A small network was shown many inputs. Here are its activations along a few directions, one row for each input.
Each table varies a few parts of the input and shows all the possible inputs, shuffled.
A made-up example of a description, with smaller parts first: ring(5) and (point or (values(2) and line(4)) or line(9)).
Shared parts are said once, and a part with two or three values counts as separate values.
In the rows, 128 means zero.

Other details of the inputs shift rows strongly along three fixed directions, in all tables alike. That doesn't count.

Table:
R1: [147 158 159 125  67 143 137 160  76 150  71 130 150]
R2: [116 162  66  78 181 130 116  78 168 157 144 165 166]
R3: [ 71 152  87 116 147  68 237  99 181 158 150 121  89]
R4: [179 131 137  67 107 125 105 152  74 181  84 160 186]
R5: [142 150 138  98 108 157  96 118 117 145  95 135 172]
R6: [ 99 151 125 163  56  70 119 144 101 151 121 107  70]
R7: [114 111 169 166 125 168 124 123 112  53 118  76  66]
R8: [129  65 120 192 131 118 179 146 128  64 142 119  53]
R9: [131 114 142 107 133 128 126 135  86 154 122 155 152]
R10: [110 130 178 166  85  94 195 166  93 153 100 143 125]
R11: [142  95 163 113 136 168  80 138  99 119 138 141 154]
R12: [144 126  90 140 113 120  25 115 147 114 136  90  96]
R13: [146 155 121 128 105 141 133 152  94 121 108 138 144]
R14: [163 168 119  75 133 145 100 140  93 124 115 116 162]
R15: [ 97 138  89 103 200 136 131  73 180 119 173 111 125]
R16: [138 121 149 131  95 105 173 170  56 152  92 154 113]
R17: [ 98 157 145 166  58  82 122 148 110 165 162 108  89]
R18: [141 183 148 103  53 104  44 145  61 194 111 120 162]
R19: [153 109 156 142 127 179  92 123 134  66 109  67  99]
R20: [151 125 157 153 118 129 128 160  86 112  93 145 121]
R21: [115 156  74  77 174 127 123  75 190 180 152 153 190]
R22: [117  90 159 149 105 116 168 142 107 139 120 130 115]
R23: [161 150 108 125  65 108  39 164  91 134 115  98 127]
R24: [ 75 146 166 152 112 126 197 144 111 121 151 103  87]
R25: [170  73 153 174 146 173  71 126 153  55 109 105 108]
R26: [133 162  56  82 183 130 117  88 167 156 141 162 162]
R27: [154  87 138 140 165 161  66 102 170  80 122 124 136]
R28: [114 148 108  91 175 107 133 119 154 174 161 183 179]
R29: [176  96 127 142 145 147  86 134 155  80 121 124 142]
R30: [ 77 136 166 184  93 136 192 152 109 119 139 126  92]
R31: [146 111 150  78 128 144  95 136 116 168 133 152 188]
R32: [141  99 155 119 105 127 132 140  96 138  99 138 132]
R33: [145 101 145 148 160 156  80 118 132  80 118 137 125]
R34: [172  90 122 156 167 163  71 127 146  52 133 126 125]
R35: [118 108  81 124 221 128 105  74 203 114 173 154 144]
R36: [ 60 144 102 149 131  89 234 114 191 167 171 142 110]
R37: [146  52 148 199 105 134 161 154 128  57 125  98  60]
R38: [149 116 125 127 170 184  72 102 143  61 130  84 105]
R39: [173 186 126  44 105 127 110 153  86 171  94 123 200]
R40: [ 86 160 157 160  84 119 197 153  78 153 109 139 116]
R41: [ 63 145 110 140 139  80 242 108 171 154 158 108  87]
R42: [100  95 126 144 179 168 119  82 217  72 188  73  96]
R43: [101 148  60 139 132  73 232 122 185 153 149 144 109]
R44: [130 129  80  65 176 100 131  99 135 174 141 183 162]
R45: [129 130 163 120 120 126 127 148 126 155 127 152 171]
Each input here is: line(5) and (point or (values(2) and line(4))).
The inputs of R20 and R28 match in every part but the line(5) part. If R19 is changed in the same way as R20 into R28, which row does it become?
Answer: R42
The inputs of R34 and R35 match in every part but the line(5) part. If R13 is changed in the same way as R34 into R35, which row does it become?
Answer: R40
Change only the line(5) part in R43. List by row number the other rows that result.
Answer: R1, R5, R21, R36

Table:
R46: [139 113 155 123 103 125 151 154 101 156 127 169 171]
R47: [ 76 119 175 191 110 133 170 136 153 107 157 106  78]
R48: [104  87 121 147 178 159 157  90 173  68 145 111  80]
R49: [138 142 131 113  91  90 112 146  84 165 125 127 133]
R50: [116 129 213 123  75 143 148 161  66 156  91 144 163]
R51: [147 133  91  73 201 154 125  75 189 132 132 134 163]
R52: [ 85 121 175 187 118 141 158 144 117  91 140  88  78]
R53: [192 112 124  90 149 177  80 130 120 101 102 124 188]
R54: [166 155 135  83 152 189  50 111 146  96 119  96 181]
R55: [138  89 115 179 145 133 114 129 140  63 124 128  74]
R56: [ 90 142 123 106 153  91 208 106 129 176 137 156 140]
R57: [ 83 167  97 126 119  83 161 118 125 182 144 131 122]
R58: [160  86 105 152 140 149  68 116 171  57 135  64  86]
R59: [160 134 125  90 110 130  61 141  96 135 115 117 129]
R60: [102  87 147 207 100  90 177 157 137 113 128 147  70]
R61: [122 125  87 107 175  91 189 121 143 175 154 171 148]
R62: [146 167 109 108 107 143  94 118 128 139 111 105 148]
R63: [107 162  81  87 186 128 128  86 181 129 173 134 139]
R64: [120 145  89 132 147  58 179 130 131 183 131 180 127]
R65: [111 155 173 138  53 138 101 164  74 165 106 123 143]
R66: [143 135  58 109 162  86 144 112 174 133 124 157 143]
R67: [140  78 145 169 135 166 142 144 115  61 125 120  85]
R68: [151 151 123 101 116 181  39 114 107 117 119 110 146]
R69: [137 136 176 131  47  93 116 169  71 173 109 129 136]
The inputs of R62 and R51 match in every part but one. If R65 is changed in the same way as R62 into R51, which row does it become?
Answer: R50
Describe the family of inputs behind these rows.
Answer: line(4) and ring(6)
Change only the ring(6) part in R61. List by row number the other rows that result.
Answer: R49, R52, R56, R57, R64
Change only the ring(6) part in R67. List by row number the other rows that result.
Answer: R48, R55, R59, R63, R68
